A small network was shown many inputs. Here are its activations along a few directions, one row for each input.
In each table, some parts of the input vary, and every possible input appears once, in random order.
Descriptions start from the smaller parts, as in this example, which fits no table here: one of 2 separate values, together with either a single point or one of 11 places around a ring or (one of 4 places along a line, together with one of 5 places around a ring).
Shared parts are said once, and a part with two or three values counts as separate values.
In the rows, zero is written as 128.

Other details of the inputs shift rows strongly along three fixed directions, in all tables alike. That doesn't count.

A family of inputs:
x1: [140 151 146 148 138 106 124 108 118  78 168 131 142 130]
x2: [160 104 133 115 161 144 101 154 129  88 146 141 119 151]
x3: [161 143 199 153 156 128  88  97 172  27 154 155 102 171]
x4: [168 157 180 154 105 132 111 101 164  97 143 119 106 138]
x5: [135 130 125  80 148  79 149 184  91 185 182 110 130 121]
x6: [113 158  61  88 121 105 133 130  58 207 153 111 126 118]
x7: [ 69 136 142  41 116 153 149 176  92 207 225 129 120  60]
x8: [105 113 158 119 112 132 152 187 153 118 121 129 137 130]
x9: [139 152 143 114 129 133 230 219 134  93 144 151 140 176]
x10: [ 92 173 117 121 122 161 101  39  97 124 202 126 132  61]
x11: [164 146 124 124 150  87 132 116  97 147 170 104 138 117]
x12: [ 51 126 114 139 141 155 121  42 126 133 125 157 148  83]
x13: [ 88 156 140  83 125  58 143 160 107 229 167 102 111 107]
x14: [133 193 117 102 110  78 184 159  86 175 185 102 130 116]
x15: [184 111 182 128 134 146 101 151 159  73 138 119 112 142]
x16: [120 104 105 149 110 133 147 140 179 114  52 118 138 125]
x17: [172 108 113 130 140 172 180 191 128  81 110 147 140 172]
x18: [146 141 190 139 145 105 118 110 137 109 160 136 110 150]
x19: [156 160 103 133 133  86 121 104 101 136 149  95 129 104]
x20: [133 106  99 149 126 124  86  78 140 152  92 108 124 110]
x21: [164 117 159 124 153 127  28  76 125 114 167 109  96 118]
x22: [157 116  93 104 141 159 196 221 114  96 129 145 143 168]
x23: [ 24 106 124 126 148 138  93  42 124 172 118 157 138  60]
x24: [169 128 221 158 127 156  88 100 193  40 129 144  96 165]
x25: [119 129 121 106 157  97  50  76  69 202 173 130 108 126]
x26: [131  97 142 124 126 169  82 123 137 116  98 152 102 159]
x27: [183 125 142 153 147 178  75  86 127  34 142 167 111 186]
x28: [ 75 110 141 165 149  76  87  62 140 141  91 132 138 109]
x29: [ 87  72 114 157 143 113 155 125 166 148  18 137 147 128]
x30: [172 128  96 128 118 166 176 184 116 107 112 124 136 140]
x31: [168 161 113 130 129  92 124 107  93 149 165  86 132  99]
x32: [ 86  95 102 137 158 117  66  73 118 147  81 157 120 145]
x33: [ 73  85  60 151 116 125 124 104 164 171  12 119 140 111]
x34: [114 114 153 119 126 115 163 176 118 149 145 130 146 122]
x35: [177 104 160 134 147 169  53 119 166  39 133 133  97 155]
x36: [141 104 184 128 100 167 166 212 160  89 128 135 134 143]
x37: [122 165 128  91  91 106 193 209 126 182 163 110 127 130]
x38: [203 129 172 159 119 162  84 100 176  38 132 119 114 138]
x39: [153 149  83 133 137 111  97  89  97 124 140 104 121 112]
x40: [ 90  98  82 159 145 104 170 115 155 124  20 138 155 133]
x41: [135 175 132 156 122  88  95  63 106 115 171 101 133  96]
x42: [162 156 150 151  97 163 214 183 154  70 112 139 130 164]
x43: [ 68 110 116 180 132  96 181  83 165 157   7 147 151 137]
x44: [124 111 107  93 156 102 128 160  86 203 157 115 131 119]
x45: [ 64 104  98 160  90 119 160 130 172 156  33 122 157 104]
x46: [130 150  81  72 141 106 143 162  49 185 187 131 131 147]
x47: [154 135 148 123 115 149 219 218 119  89 159 144 158 152]
x48: [ 91 129 120  91  89 203 173 173 142 139 165 143 139  88]
x49: [151 160 100 133 128 123  70  60  70 150 164 116 116 128]
x50: [147 119 103  98  95 198 161 213 139 103 113 153 118 176]
x51: [ 61  80  99 146 134 100 128 115 170 168   7 120 139 108]
x52: [166 179 158 158 123  92  73  42 100 113 194  92 127  94]
x53: [146 139 156 154 101 122 100  98 142 124 143 106 133 104]
x54: [109 109 111  80 120 144 128 185 109 162 128 143 111 150]
x55: [ 95  84  82 153  97 171 125 112 169 148  15 152 131 143]
Description of these inputs: one of 5 places around a ring, together with either a single point or (one of 2 separate values, together with one of 5 places along a line).
The inputs of x1 and x28 match in every part but the place on the ring of 5. If x17 is changed in the same way as x1 into x28, which row does it become?
Answer: x44
The inputs of x54 and x32 match in every part but the place on the ring of 5. If x51 is changed in the same way as x54 into x32, which row does it become?
Answer: x5
Change only the choice among 2 separate values in x18. List by row number the other rows that result.
Answer: x3
Change only the place on the line of 5 in x53. List by row number the other rows that result.
Answer: x4, x20, x38, x55
